A small network was shown many inputs. Here are its activations along a few directions, one row for each input.
In each table, some parts of the input vary, and every possible input appears once, in random order.
A made-up example of a description, with smaller parts first: one of 6 places along a line, together with either a single point or one of 9 places around a ring or (one of 3 separate values, together with one of 8 places around a ring).
Shared parts are said once, and a part with two or three values counts as separate values.
In the rows, zero is written as 128.

Other details of the inputs vary at random and push rows far along two fixed directions, the same in every table; ignore that.

A family of inputs:
R1: [136  94 111 163 196 102 131 154 175  88  77 103]
R2: [133  78  84 101 182  97 190 149 174  95  84 105]
R3: [112  24  79  99 158  61 177 140 161 101 105 101]
R4: [197 172 106  78  95  96  91  99  56 104  94 126]
R5: [214 166 119  57 129 115  95 102  79 114  77 177]
R6: [ 96  22  89 169 156  71 121 140 181  95  89  87]
R7: [118 203 185 154  79 192  79 115 122 192 188 197]
R8: [137  11 136  96 212  79 191 133 115 102 110 105]
R9: [ 74 129 217 182 161 190 182 159 133 148 211 116]
R10: [200 198 115  82 114 115 109 116  63 103  83 134]
R11: [158 149  96 145  85 101  19  77  92 113  64 135]
R12: [176 148 112 140  99  97  26  87  85 104  68 142]
R13: [ 93  81  76 170 162  99 130 156 177  82  76  59]
R14: [143  84 163 165 235 116 144 130 138  86  84 102]
R15: [ 41  89 125 115 112 158 205 144 201 185 201 147]
R16: [139 190 204  99  91 189 144 104  39 188 218 160]
R17: [171 155  88  77  83  91  73  76  73 119  82 150]
R18: [ 93 190 132 101  26 165 108  86  97 199 198 180]
R19: [145  68 132 149 190  93 120 150 169  97  85 125]
R20: [199 198 140 140 135 123  62 129  75  81  74 125]
R21: [ 90 204 146 168  30 190  70 106 106 180 195 140]
R22: [ 51  63 139 115 107 139 218 161 175 181 232 143]
R23: [ 90  61  85 163 161  94 107 128 196 113  72 101]
R24: [ 44 131 145 187 126 182 162 160 203 178 196 132]
R25: [205 145 139 132 120  97  38 103  72  95  80 151]
R26: [ 83  91 161 116 112 150 229 181 149 169 243 123]
R27: [188 198 131 142 127 124  58 124  80  85  74 122]
R28: [129 230 187 162  96 202  98 130 119 178 187 184]
R29: [162 169 104 138 113 114  24  82 112 120  51 150]
R30: [ 52 127 155 186 135 180 169 166 202 173 199 134]
R31: [207 183 147  82 166 140 114  83  52 118  73 154]
R32: [105 231 134 105  57 198 129 100 120 191 180 177]
R33: [185 147 121 138 106  96  29  92  81 101  71 145]
R34: [116  94  96 165 169  99 129 160 162  75  80  71]
R35: [116 203 176 161  49 188  83 122  94 171 208 150]
R36: [143 228 173  98  70 190 154 140  78 177 201 171]
R37: [ 54  87 135 125  99 142 218 163 166 169 228 107]
R38: [202 166 131 137 114 106  44 110  68  82  81 115]
R39: [199 135 181 137 154 113  49  75  41  95  83 145]
R40: [ 40 109 158 179 113 174 148 149 202 192 204 152]
R41: [103  86  81 168 179 102 123 142 192  97  68  88]
R42: [206 156 152  66 162 129  98  76  49 123  77 170]
R43: [ 72 102 226 174 163 187 163 134 151 179 213 159]
R44: [212 165 140 134 120 106  49 115  64  80  85 119]
R45: [140  50  97  84 182  89 182 148 168 103  94 125]
R46: [ 54 116 127 124 121 170 222 157 198 174 199 135]
R47: [163 200  79  87 101 126  86  79 104 118  62 141]
R48: [ 79 114 186 125 155 179 233 158 123 174 211 122]
R49: [111  42  73 110 150  64 181 145 158  89 103  65]
R50: [114  85  76 111 156  87 181 150 159  89  86  74]
R51: [127  26 118 160 173  72 129 152 165  87 100 100]
R52: [140 184 170  83  59 170 130 119  75 192 217 200]
R53: [129 185 162  88  51 169 125 112  79 194 214 196]
R54: [126  90  84 107 159  88 182 153 150  88  88  80]
R55: [ 53 134 160 186 118 178 171 181 176 157 210 113]
R56: [ 85 117 152 116 136 175 236 175 181 174 212 152]
R57: [105  45  66 111 144  63 175 138 160  90  96  61]
R58: [191 199 107  84 108 114 104 111  67 104  80 130]
R59: [ 32  78 141 191 100 161 172 167 192 162 219  93]
R60: [144  47  97  98 167  66 189 159 138  85 112  79]
R61: [103  81  68 114 151  86 179 146 165  90  83  68]
R62: [113 204 147  88  57 187 121  99 114 199 188 199]
R63: [103  86  86 169 166  99 129 159 171  79  78  64]
R64: [123  69 114 155 176  94 113 139 178 104  81 118]
R65: [162 174  83  74  96 114  73  71 101 126  64 157]
R66: [122 202 155  85  64 188 125 105 109 198 192 203]
R67: [112  38  97 168 165  80 137 157 171  75  97  57]
R68: [206 155 181 137 154 123  60  89  34  80  87 112]
R69: [204 196 107  76 127 125 106 102  86 110  71 158]
R70: [ 92  84  72 169 174 103 121 138 197 100  66  83]
Each input here is: one of 2 separate values, together with one of 5 places around a ring, together with either a single point or one of 6 places along a line.
Question: The inputs of R27 and R10 match in every part but the choice among 2 separate values. If R23 is changed in the same way as R27 into R10, which row does it become?
Answer: R65
Question: The inputs of R53 and R51 match in every part but the choice among 2 separate values. If R37 is changed in the same way as R53 into R51, which row does it become?
Answer: R67
Question: Which other rows does R57 become when the choice among 2 separate values takes its other values? List them by row number.
Answer: R21
Question: Which other rows does R7 become when the choice among 2 separate values takes its other values? List them by row number.
Answer: R45
Question: Which other rows does R6 become when the place on the line of 6 takes its other values? List them by row number.
Answer: R11, R12, R25, R33, R51
Question: Which other rows does R33 become when the place on the ring of 5 takes its other values? List them by row number.
Answer: R30, R35, R55, R64

A family of inputs:
R71: [190 137  70 107 154  60  84 113  92  51  11  82]
R72: [132 172 125 124 105 139  93 126 127 146 127 166]
R73: [113  75  89 136 162  92 129 127 180  94  82 104]
R74: [130 171 140 143 119 152 103 105  96 138 125 123]
R75: [ 84  90 148 148 133 126 163 150 136 134 171 104]
R76: [121 166 111 131  91 140  92 103 115 146 130 134]
R77: [147  64 121 136 194  83 124 143 145  90  70 109]
R78: [107 121 129 141 140 139 173 168 174 137 161 126]
R79: [146 169 142  89 128 152 144 101  86 142 136 151]
R80: [135  60 121 142 187  88 121 120 153  86  69  94]
R81: [125 172 119 124  77 130 106 117 106 137 138 134]
R82: [ 79  84 133 145 108 121 161 148 146 144 177 116]
R83: [ 74 114 118 150 132 149 162 144 167 147 153 102]
R84: [ 77  80 128 153 119 133 148 133 156 154 168 117]
R85: [149 181 127 117  95 151 116 136 110 131 138 131]
R86: [176 148 100 107 105 106  95 124 108  98  91 123]
R87: [ 80  79 137 153 127 136 142 129 174 147 161 133]
R88: [ 93 117 124 145 148 147 162 164 175 143 142 133]
R89: [132 177 145 135 108 142 117 117  86 126 135 124]
R90: [130  65 120  96 179  99 174 126 127 108 114 116]
R91: [139 149 142 127 105 137  86 119 113 149 133 170]
R92: [205 106  93 103 133  69  74 115  87  66  52 113]
R93: [143 178 126  81 111 151 144 107 104 154 130 149]
R94: [115 109 151 151 157 137 176 162 158 129 159 123]
R95: [155 172 148 127 111 152 117 128  93 123 142 130]
R96: [ 79 114 125 151 140 153 158 140 184 140 146 119]
R97: [151  73 107 139 207  86 137 147 149  74  49 100]
R98: [149 175 129 121  96 133 105 131 124 139 142 160]
R99: [ 95 101 122  97 122 133 193 134 158 161 159 134]
R100: [162 158 162 130 118 137 103 123 102 138 146 152]
R101: [154 154 155 122 105 142 103 125  88 130 154 134]
R102: [155 151 145 123  98 131  97 123 110 141 148 164]
R103: [134 170 150 144 125 160  99 101 114 133 118 140]
R104: [145 142 134  86  98 136 127  96  89 156 141 167]
R105: [ 81  86 145 157 142 139 151 136 147 149 163 104]
Question: The inputs of R84 and R76 match in every part but one. If R92 is changed in the same way as R84 into R76, which row does it become?
Answer: R86
Question: Describe the family of inputs behind these rows.
Answer: one of 5 places around a ring, together with either a single point or one of 6 places around a ring
Question: Which other rows does R77 become when the place on the ring of 6 takes its other values? List them by row number.
Answer: R75, R80, R100, R101, R105

A family of inputs:
R106: [125  73 120 142 164  99 143 148 145  97 110  96]
R107: [ 64  85 152 158  99 149 157 140 161 165 204 127]
R108: [149 187 127  65  77 147 143 110  81 163 162 169]
R109: [122  53 134 140 167  89 136 135 137 109 119 113]
R110: [164 183  89 123 134 117  79 111 114  96  50 127]
R111: [177 181 108 122 152 120  91 109 101  93  55 118]
R112: [134  88 133 137 188 119 161 149 147  95 105  95]
R113: [127  98 120 141 185 117 162 149 153  96  99  92]
R114: [142 168 177 135 101 157  97 113  86 161 164 168]
R115: [142  84  97  70 163  91 203 144 139 102 109 113]
R116: [125 203 140 139  97 166 108 123 115 154 144 145]
R117: [112  46 132 139 159  86 129 124 138 113 120 113]
R118: [ 65 105 143 160 104 152 163 153 171 165 198 124]
R119: [169 156  88 124 117  96  63 104 110  97  62 122]
R120: [145 179 174 132 108 167 106 120  90 151 163 157]
R121: [ 50 109 114 154  90 160 150 145 202 169 185 133]
R122: [183 165 113 123 141 109  81 112  89  89  62 115]
R123: [121 195 134 140  85 158  98 121 118 156 147 148]
R124: [ 59 146 135 157 136 179 187 158 187 163 174 127]
R125: [111 201 123 137  82 165  96 122 133 158 140 154]
R126: [ 96 106 185 151 157 172 187 157 156 164 199 145]
R127: [121  57 128 139 158  94 136 139 141 104 117 104]
R128: [149 185 179 129 122 177 115 120  93 151 160 157]
R129: [139  69 142 138 187 104 152 148 141 104 113 115]
R130: [130 170 154 137  76 156  89 110  93 152 163 154]
R131: [124 151 160 134  78 148  86  97  92 157 169 157]
R132: [172 140  98 124 105  93  57  91  98 100  70 126]
R133: [129  65 131 139 169  98 143 148 140  99 114 104]
R134: [133 163 117  67  58 144 128  97  84 180 164 165]
R135: [101  89  81 141 142 103 131 145 186 108  91 102]
R136: [ 94 125 151  81 129 159 240 151 156 164 198 142]
R137: [181 161 107 123 127 101  69 107  89  93  64 119]
R138: [190 157 125 119 146 111  79 110  81  88  70 120]
R139: [130  64  80  73 143  82 184 137 136 115 113 113]
R140: [107  73  87 143 134  95 129 132 176 110 105  99]
Question: Describe the family of inputs behind these rows.
Answer: one of 5 places along a line, together with either a single point or one of 6 places along a line
Question: The inputs of R130 and R106 match in every part but the place on the line of 5. If R109 is changed in the same way as R130 into R106, which row does it become?
Answer: R114
Question: A walk changes only the place on the line of 5. It starts at R132 and steps to R118. List the rest of the walk in order.
Answer: R137, R122, R113

A family of inputs:
R141: [105 116 117 173 141 145 122 134 163 109 119  78]
R142: [159 112 108 108 186  93 154 150 145  71  66 103]
R143: [176 175 137 140 122 148  79 117 124 125 109 149]
R144: [162 169 118  77 118 141 132  95  79 137 110 149]
R145: [123 114 140 123 154 126 191 151 131 108 140 109]
R146: [ 20 124 153 183 105 185 152 127 181 183 198 123]
R147: [132  66  83  90 124  85 150 126 140 111 103 109]
R148: [134 104  95  86 171 115 168 135 154 117  88 122]
R149: [149 165 135 134 123 129  75  95 122 141  97 172]
R150: [ 96 103 146 141 173 133 170 174 148 141 145 127]
R151: [ 52  90 173 152  85 160 153 129 162 185 223 154]
R152: [167 195 123 121 109 128 105 128 119 120 107 151]
R153: [115 174 175 130  84 161 119 124  68 183 202 152]
R154: [111  63 125 141 134  89 139 161 127 119 134 107]
R155: [149 167 150 116 142 143  88  94 107 135  98 167]
R156: [138  72  88  81 150  88 168 117 128 111 103  97]
R157: [152 154 157 120 136 137  99  82  80 130 108 158]
R158: [ 56  98 181 145 111 164 172 119 147 187 227 144]
R159: [153 162 140 143  88 157  75 119 126 136 153 152]
R160: [ 94 202 137 167  84 165  88 126  96 165 151 129]
R161: [163 164 129 108  78 115 100 119  90 110 126 134]
R162: [174 144 143 129  91 135  74 107  98 116 128 132]
R163: [105  79 112 150 139  96 131 169 148 126 134 122]
R164: [162  81 102 104 167  67 155 133 121  66  81  77]
R165: [143  92 149 140 173 137 157 137 133 104 128 105]
R166: [152 161  89  88  83 123  94 105 112 140 113 159]
R167: [161 167 151 124 136 130 108 123  55 130 116 143]
R168: [140 109 145 137 176 144 143 146 158 109 119 117]
R169: [124 121  80 144 153  90 134 139 150  68  66  63]
R170: [130 103  82 104 151 106 158 138 169 127  93 129]
R171: [125 191  83 114  91 142  98  94 110 136  93 120]
R172: [ 64 116 153 168 130 154 174 183 173 184 200 148]
R173: [106 106 113 135 116 114 157 163 170 116 155 121]
R174: [142 145 127 131 100 120  59  91 115 133 112 168]
R175: [145  78 139 135 158 117 142 128 133 103 134  90]
Question: The inputs of R152 and R149 match in every part but one. If R161 is changed in the same way as R152 into R149, which row does it become?
Answer: R151
Question: Describe the family of inputs behind these rows.
Answer: one of 5 separate values, together with either a single point or one of 6 places around a ring
Question: A walk changes only the place on the ring of 6. It starts at R143 and steps to R168. List the rest of the walk in order.
Answer: R165, R175, R162, R159
Question: List by row number the other rows that have the choice among 5 separate values in common with R167.
Answer: R150, R153, R154, R160, R163, R172
Question: Which other rows does R169 become when the choice among 5 separate values takes its other values? List them by row number.
Answer: R141, R146, R160, R171
